A small network was trained on made-up records. Each row is its average activation on records with the value named, seen along a few directions.
Values that are neighbours, or in one group, have similar rows; names and order tell nothing.
(in the rows, 500 means zero)
Strong random noise was added to every row along 2 fixed directions; ignore it. To show where, here is one row again and again, with new noise each time:
626; 633; 667; 457; 706; 372; 625; 492; 440; 435; 519; 367
694; 517; 629; 432; 680; 461; 656; 335; 370; 541; 471; 707
417; 637; 595; 702; 663; 458; 478; 471; 612; 406; 527; 306
480; 540; 565; 674; 643; 530; 509; 341; 548; 495; 486; 591


Values of BUFET:
vidi: 508; 462; 647; 497; 625; 393; 542; 424; 485; 483; 361; 613
vulu: 466; 394; 319; 368; 235; 741; 506; 401; 541; 609; 423; 857
nulev: 618; 344; 445; 395; 359; 458; 516; 615; 408; 763; 641; 539
rurer: 443; 495; 443; 565; 441; 441; 402; 722; 551; 593; 675; 142
ket: 353; 550; 591; 827; 560; 493; 358; 492; 630; 510; 561; 425
rez: 885; 529; 508; 140; 592; 461; 730; 628; 166; 614; 765; 330
morap: 526; 581; 580; 435; 463; 517; 685; 443; 466; 249; 471; 484
kino: 272; 541; 508; 883; 558; 675; 382; 251; 647; 548; 464; 669
daku: 479; 445; 442; 624; 473; 663; 362; 432; 441; 709; 611; 672
suze: 500; 536; 452; 718; 519; 600; 502; 373; 482; 535; 639; 745
bugu: 452; 521; 528; 534; 519; 466; 414; 523; 582; 353; 144; 323
demu: 359; 343; 297; 526; 218; 587; 452; 478; 515; 667; 529; 730
nulan: 209; 501; 387; 565; 400; 487; 367; 731; 824; 275; 403; 181
vezo: 433; 559; 525; 670; 428; 501; 471; 516; 531; 634; 625; 658
rerug: 421; 501; 517; 347; 536; 402; 432; 535; 594; 300; 193; 317
lefof: 190; 472; 309; 585; 324; 562; 367; 676; 764; 314; 502; 273
fen: 439; 591; 594; 660; 615; 422; 512; 457; 476; 523; 487; 524
kis: 639; 452; 609; 300; 582; 453; 615; 438; 403; 374; 310; 592
niset: 396; 453; 279; 441; 372; 624; 314; 565; 617; 468; 521; 306
tetoz: 551; 445; 358; 393; 370; 468; 359; 641; 440; 486; 710; 374
The values of BUFET form a ring.
- Which values are neighbours of rez? Give them in the order they are listed. => rurer, daku
- Which values are neighbours of kis? Give them in the order they are listed. => morap, bugu
- Which values are neighbours of suze? Give them in the order they are listed. => ket, vezo
- Which values are neighbours of nulan? Give them in the order they are listed. => rerug, lefof

Values of GOME:
fupel: 552; 420; 453; 571; 481; 494; 336; 482; 532; 658; 555; 521
notu: 464; 571; 603; 671; 532; 446; 525; 431; 482; 528; 574; 506
nezo: 374; 428; 403; 609; 340; 605; 473; 502; 561; 485; 460; 618
retis: 390; 660; 498; 617; 718; 478; 436; 547; 556; 536; 524; 404
giri: 655; 395; 568; 413; 601; 495; 524; 348; 389; 515; 380; 773
zuf: 494; 605; 531; 264; 576; 396; 658; 572; 424; 375; 438; 304
rono: 400; 481; 559; 580; 545; 459; 450; 524; 573; 356; 388; 382
keva: 367; 591; 449; 508; 422; 492; 518; 656; 648; 367; 489; 240
fak: 650; 413; 474; 314; 471; 590; 557; 492; 331; 639; 584; 594
vog: 534; 472; 562; 566; 575; 540; 497; 389; 506; 459; 475; 541
bama: 511; 337; 353; 476; 404; 572; 407; 448; 485; 612; 491; 851
tiz: 454; 555; 499; 477; 410; 498; 469; 576; 612; 362; 424; 365
daza: 623; 563; 563; 511; 488; 486; 635; 388; 414; 585; 613; 629
pof: 479; 417; 415; 532; 394; 569; 464; 504; 518; 596; 570; 522
The values of GOME form a line.
- Which values are neighbours of notu? Give them in the order they are listed. => retis, daza
- Which values are neighbours of fak? Give them in the order they are listed. => fupel, pof
- Which values are neighbours of giri? Give them in the order they are listed. => rono, vog
- Which values are neighbours of tiz? Give them in the order they are listed. => zuf, keva

Values of BET:
rova: 620; 420; 457; 557; 459; 444; 451; 499; 474; 627; 618; 489
rak: 549; 448; 433; 475; 377; 591; 460; 518; 402; 665; 471; 622
sato: 555; 430; 442; 294; 408; 429; 594; 511; 431; 465; 488; 622
naroz: 492; 437; 477; 465; 420; 531; 587; 464; 485; 370; 362; 508
viru: 551; 542; 632; 390; 718; 410; 462; 543; 498; 374; 418; 352
puf: 384; 562; 598; 767; 559; 512; 544; 519; 523; 522; 591; 457
neku: 612; 681; 651; 364; 638; 315; 613; 463; 451; 519; 537; 469
nabad: 357; 421; 365; 555; 390; 582; 390; 485; 586; 553; 589; 421
kubo: 383; 571; 421; 813; 574; 624; 461; 383; 509; 451; 573; 487
kib: 291; 574; 518; 718; 482; 493; 402; 539; 672; 351; 415; 286
rur: 776; 580; 549; 142; 533; 321; 685; 704; 446; 389; 449; 501
maz: 517; 424; 405; 523; 412; 623; 361; 456; 499; 615; 610; 598
maza: 356; 400; 402; 488; 447; 639; 475; 520; 592; 547; 466; 551
bodo: 282; 585; 594; 738; 551; 530; 331; 467; 671; 455; 451; 363
The values of BET form a line.
- Which values are neighbours of bodo? Give them in the order they are listed. => viru, neku
- Which values are neighbours of maza? Give them in the order they are listed. => sato, nabad
- Which values are neighbours of maz? Give them in the order they are listed. => rova, rak
- Which values are neighbours of naroz? Give them in the order they are listed. => kib, rur
